Each row below holds a small network's activations on one input, seen along a few directions.
Each table varies a few parts of the input and shows all the possible inputs, shuffled.
A made-up example of a description, with smaller parts first: values(3) and (point or ring(9) or (ring(5) and line(6))).
Shared parts are said once, and a part with two or three values counts as separate values.
In the rows, 128 means zero.

Other details of the inputs shift rows strongly along two fixed directions, in all tables alike. That doesn't count.

Table:
row 1: [113 118  95 118 156 124 129 148 130 157 163]
row 2: [181 151  85 118  97 128 100 113 132 117 135]
row 3: [ 98 131 119 139 173 127 169 117 127 133 159]
row 4: [155 126 158 106 112 138 128 140 106 135  92]
row 5: [195 163  77 152  72 108  90 106 145  88 116]
row 6: [ 98 130 178 249  80 177 112 129  70 182  77]
row 7: [101 120 116 137 177 126 160 113 126 141 153]
row 8: [126  91 160 121 106 110 136 140  93 126 111]
row 9: [112 107 183 106 105 113 112 127 108 121 105]
row 10: [125 110 172 115 111 120 117 142 124 130  74]
row 11: [185 147  86 126  96 134  92 105 144 105 136]
row 12: [ 89 141 123 133 173 128 151 128 143 138 155]
row 13: [123 157 117 125 174 156 167 123 144 145 132]
row 14: [122 101 168 113 110 114 130 116  95 118 117]
row 15: [153 118 152 107 107 138 133 145 111 138  87]
row 16: [203 145  71 142  68 106  85 121 142 101 115]
row 17: [125 118 172 107 117 137 107 123 128 119  97]
row 18: [124 151 117 125 168 161 171 133 148 144 137]
row 19: [114 111 113 117 170 129 152 135 105 155 165]
row 20: [114 104 176 113 115 122 108 119 123 114 113]
row 21: [119 108  93 132 163 119 146 124 127 148 159]
row 22: [117 134 113 104 172 145 133 149 127 164 144]
row 23: [122  95 172 120 115 121 126 108 106 109 117]
row 24: [144 139  92 148  87 107  98 123 154  88 159]
row 25: [110 136 115  99 170 148 131 130 134 160 146]
row 26: [128 111 170 106 103 125 118 155 111 134  82]
row 27: [109 119 166 133 119 107 121 123 127 113 103]
row 28: [116 105 167 135 107 122 145 121 119  99 121]
row 29: [102 148 119 126 169 148 154 142 153 142 143]
row 30: [158 172  27 151 132 114  94 115 168 117 172]
row 31: [140 148  94 154  94 100 107 129 150  92 155]
row 32: [101 127 114 140 167 132 172 127 133 132 167]
row 33: [102 156 114 127 175 143 149 131 150 142 142]
row 34: [155 152  88 142  89 123  97 126 159  93 143]
row 35: [120 107 175 112 107 109 113 146 102 125 106]
row 36: [115 100 164 123 114 106 118 138 122 127  99]
row 37: [125 141 118 118 166 170 164 127 151 144 140]
Each input here is: point or (line(4) and ring(9)).
Which other rows does row 37 become when the line(4) part takes its other values? List them by row number.
Answer: row 24, row 28, row 34
A walk changes only the ring(9) part. It starts at row 16 and steps to row 5. List the rest of the walk in order.
Answer: row 13, row 18, row 37, row 11, row 2, row 4, row 15
Which other rows does row 25 become when the line(4) part takes its other values? List them by row number.
Answer: row 2, row 9, row 14

Table:
row 38: [182 140 110  81  98 108 114 142 133 102  98]
row 39: [102 115 203 129 127 101 177 124 137  85  96]
row 40: [ 76 101 108 112 181 114 159 157 114 170 189]
row 41: [163 181  69 124 140 125 113 124 185 113 125]
row 42: [170  79 147 131  47  71  93  97  76  84 107]
row 43: [177 148  97 149  79  94 124  75 145  49 140]
row 44: [132 160 110 195  58 100 111 130 137  79 135]
row 45: [102  73 226  76 148 115 176 102  89 104  88]
row 46: [117 113 129 175  70 117  73 141 113 116 125]
row 47: [127 151 107 153 159 186 152 104 138 151 148]
row 48: [103 139  68 181 142 121 129 145 115 153 197]
row 49: [190 156 115 127  75 130 109  96 152  66 127]
row 50: [ 75 128 245  96 145 142 140 118 143 113  70]
row 51: [137 116 162 135 118 172 130 149  90 173  97]
row 52: [144  96 221  56 104 142 139 150 105 112  58]
row 53: [ 57  99 148  72 208 141 156 148 152 145 155]
row 54: [134 175  89 180  96 129  72 101 160 110 143]
row 55: [159 148  89 164 109 126  80 139 119 156 107]
row 56: [136 125 153 137 124 155 137 154  90 176  79]
row 57: [123 101 128 171 131 131 138  97  80 140 140]
row 58: [164 139  51 167 131 160 103 109 111 155 186]
row 59: [ 79  75 156 113 185 105 178 144 100 169 150]
row 60: [145 127  79 123  99  93  48 117 132 128 164]
row 61: [131 150  71 184 148 141 156  80 134 124 171]
row 62: [107 139 212 140 124 153 138 137 127 149  28]
row 63: [ 98 142  78  81 210 131 113 114 170 149 195]
row 64: [ 93 152  98 174 132 147 120 130 164 129 156]
row 65: [153 178  73 155 133 160 146 132 151 154 120]
row 66: [104 117 165  58 196 136 148 146 140 158  86]
row 67: [113 115 147  99 113  84 132 144 126  87 141]
row 68: [ 71  67 215  94 123 118 120 157 101 146  96]
row 69: [ 69 144 121 112 200 153 163 134 186 135 168]
row 70: [154 175  66 155 142 183 141 130 153 158 155]
row 71: [179 152 150 109  75 142 124 130 148  85  88]
row 72: [164 135  47 100 151 129 125 151 125 179 158]
row 73: [176 117 118 113  71  88  64 143 115 126  81]
row 74: [135 106  74  95 183 158 135 121 117 182 190]
row 75: [143 143 123 203  64  89 125 113 132  77 117]
row 76: [199 119  93 109  60 115  79 143 110 126 126]
row 77: [ 73  80 203 166 151 124 172 143  76 154 103]
row 78: [ 92 109  92 102 222 110 187 133 143 139 194]
row 79: [ 73 121 229 113 130 119 181 145 130  93  91]
row 80: [168 127  84  87 139 135 118 109 136 108 169]
row 81: [147 125 174 171  22  97  32 115  97  95  78]
row 82: [125 163 116  93 198 169 189 144 160 156 121]
Describe the family of inputs behind these rows.
Answer: ring(5) and ring(9)
The inputs of row 82 and row 41 match in every part but the ring(9) part. If row 72 is changed in the same way as row 82 into row 41, which row does it become?
Answer: row 73
A walk changes only the ring(9) part. It starts at row 77 and steps to row 48. List the rest of the walk in order.
Answer: row 46, row 81, row 55, row 56, row 51, row 58, row 57

Table:
row 83: [139 137  68 137 142 123 123 119 144 127 175]
row 84: [125 145  69 144 142 118 108 130 148 135 172]
row 85: [136 143  71 133 141 128 118 115 149 125 177]
row 86: [122 116 161 137 103 108 127 127 119 102 111]
row 87: [138 124 157 115 104 125 105 132 121 123  95]
row 88: [139 118 160 116 111 125 128 124 119 112 101]
row 89: [140 125 161 114 104 127 120 120 124 107 102]
row 90: [143 130 141 123 107 119 131 128 127 110 104]
row 91: [138 129 158 123 104 121 132 129 131 102  96]
row 92: [146 117 155 116 104 120 124 122 111 116  99]
row 93: [128 121 143 126 105 119 102 131 124 123 111]
row 94: [133 138  67 145 142 114 127 120 137 128 177]
row 95: [ 66 112 170  88 231 178 203 153 125 197 125]
row 96: [135 134 161 118 103 125 128 126 136 100  98]
row 97: [142 135  65 135 141 121 122 118 137 133 174]
row 98: [135 109 154 123  98 118 115 135 107 123 107]
row 99: [ 57 120 173  89 235 179 190 150 138 196 120]
row 100: [147 115 153 114 100 124 117 134 108 124 100]
row 101: [118 137 161 206  91 158 124 125  97 149  88]
row 102: [127 146  73 143 142 120 123 118 150 119 180]
row 103: [134 137  66 143 138 117 120 132 135 136 177]
Describe the family of inputs behind these rows.
Answer: point or (line(4) and line(5))
